Each row below is a small network's average activation on inputs in which a field has the value named, seen along a few directions.
Values that are neighbours, or in one group, have similar rows; names and order tell nothing.
In the rows, 500 means zero.
Strong random noise was added to every row along 12 fixed directions; ignore it. To show where, here is one row again and again, with new noise each time:
[695 475 213 482 574 441 529 300 606 592 625 662 415 400 290 309 877 611
 598 655 623 577 509 254 594 418 665]
[415 465 672 743 605 589 758 804 282 653 498 459 216 407 691 637 484 623
 514 385 602 369 531 606 420 333 353]
[327 380 517 368 552 608 491 430 652 523 549 549 885 550 428 643 434 609
 594 563 469 444 394 675 371 716 536]
[583 527 497 280 442 652 386 572 549 431 573 360 217 562 522 739 625 649
 459 843 407 463 295 429 345 403 212]
[663 401 407 586 670 461 329 545 424 399 553 635 440 318 419 393 499 444
 587 504 585 440 441 560 577 452 646]
[528 638 503 551 481 419 604 442 529 505 374 443 493 462 566 536 462 275
 368 489 522 629 595 311 534 434 479]
[280 430 712 561 508 304 754 521 322 452 757 448 458 441 493 433 642 564
 535 568 606 516 600 440 581 554 483]
[629 505 404 339 352 714 461 609 415 533 583 399 299 497 530 483 554 502
 484 543 677 448 549 438 474 413 430]
[337 553 312 326 599 440 347 354 556 544 482 429 662 621 406 591 353 339
 467 645 547 363 422 445 473 490 611]
[393 665 522 490 421 426 614 588 468 635 548 379 479 535 633 537 640 351
 512 455 442 446 560 441 502 315 465]
[652 484 480 466 500 545 694 463 543 626 489 354 443 640 619 772 669 625
 568 704 493 495 484 323 394 282 428]
[435 463 514 564 575 394 519 484 266 568 472 451 201 757 647 493 419 716
 417 526 185 455 475 445 583 345 426]
[403 519 468 236 242 684 442 401 603 249 549 365 497 649 570 592 523 582
 320 527 388 597 528 413 427 712 398]
[724 546 793 416 251 615 548 760 408 455 566 414 567 255 580 427 451 189
 522 484 678 665 621 560 524 515 300]


Values of Fubok:
p5: [347 700 558 597 559 383 560 685 551 570 602 526 307 299 366 506 762 481
 496 605 607 415 448 505 468 432 387]
p3: [514 279 642 448 599 514 470 328 533 347 388 549 691 487 304 537 176 572
 477 657 671 636 479 538 438 865 499]
p2: [708 465 411 560 434 532 296 601 442 375 537 597 226 450 521 334 613 566
 484 355 350 519 530 546 560 476 537]
p9: [523 451 874 622 387 519 620 678 660 321 581 583 627 256 466 532 621 679
 611 415 392 635 432 731 412 710 282]
p7: [365 404 385 324 465 577 471 430 433 461 650 415 597 564 409 506 403 449
 500 540 802 371 580 478 484 614 647]
p4: [430 516 618 711 644 337 728 448 498 608 456 481 332 457 531 551 587 540
 490 619 608 574 491 351 492 376 433]
p1: [581 535 348 346 408 603 196 424 478 567 387 564 604 593 381 265 197 336
 484 472 605 400 449 604 601 508 574]
p8: [189 617 516 641 682 167 659 271 432 512 307 396 416 750 518 621 280 500
 356 523 403 472 483 326 556 443 500]
p6: [565 525 328 577 605 405 482 376 521 733 398 513 429 628 381 429 541 610
 497 518 516 452 494 403 538 366 578]
Fubok is arranged as a 3 by 3 grid.
Which values are neighbours of p6? Give them in the order they are listed.
Answer: p5, p3, p9
Which values are neighbours of p1? Give them in the order they are listed.
Answer: p4, p8

Values of Beve:
j1: [531 614 527 581 540 504 605 626 526 592 484 460 310 396 547 599 660 480
 454 545 492 529 508 422 418 378 377]
j16: [571 381 617 395 513 415 447 457 448 283 579 390 545 562 499 649 455 528
 505 753 456 532 420 460 493 540 460]
j11: [481 699 480 447 411 359 203 593 566 330 493 449 593 427 540 470 469 149
 489 424 314 421 425 600 546 407 541]
j13: [367 515 525 627 541 250 585 294 536 581 476 602 649 587 435 295 516 586
 498 399 305 605 541 457 634 591 608]
j4: [671 523 823 525 358 434 613 553 507 204 487 475 421 273 492 457 515 399
 407 575 569 811 561 387 558 639 264]
j14: [500 408 630 469 459 480 552 495 423 662 512 610 703 541 455 309 411 573
 544 430 341 644 583 594 584 665 482]
j3: [573 413 266 145 371 626 149 509 295 579 644 441 447 661 358 247 332 466
 502 579 584 351 544 536 604 521 604]
j5: [927 287 619 487 487 622 335 707 250 467 533 434 451 520 561 485 267 522
 701 571 552 389 452 678 555 343 481]
j2: [455 468 384 383 473 558 369 361 607 310 463 441 473 658 475 606 451 625
 428 568 486 436 445 479 440 607 541]
j7: [616 395 454 503 667 477 465 368 516 498 440 522 539 597 463 641 405 600
 501 676 453 507 412 468 485 456 524]
j12: [512 598 499 530 315 508 412 588 427 199 534 409 365 486 713 483 577 381
 387 283 344 531 608 494 563 487 541]
j9: [501 251 608 486 646 428 456 373 425 340 566 575 764 525 449 534 272 462
 593 632 569 502 460 584 545 655 655]
j8: [525 549 507 476 468 573 550 448 459 560 359 463 272 592 613 530 404 521
 348 512 385 627 494 362 499 418 328]
j15: [538 410 618 602 538 235 517 358 496 255 603 498 586 521 470 463 647 557
 575 550 398 579 493 450 590 562 602]
j10: [430 508 326 643 674 577 509 485 634 739 441 731 475 380 318 369 598 691
 561 409 633 431 423 570 456 530 565]
j6: [606 532 563 549 526 507 515 539 519 544 442 627 495 320 494 437 483 345
 509 518 527 623 485 503 523 479 404]
Beve is arranged as 5 separate groups.
Which other values are in the same group as j7? Give them in the order they are listed.
Answer: j16, j12
Which other values are in the same group as j9? Give them in the order they are listed.
Answer: j8, j6
Which other values are in the same group as j14? Give them in the order they are listed.
Answer: j1, j3
Which other values are in the same group as j2? Give them in the order they are listed.
Answer: j13, j15, j10
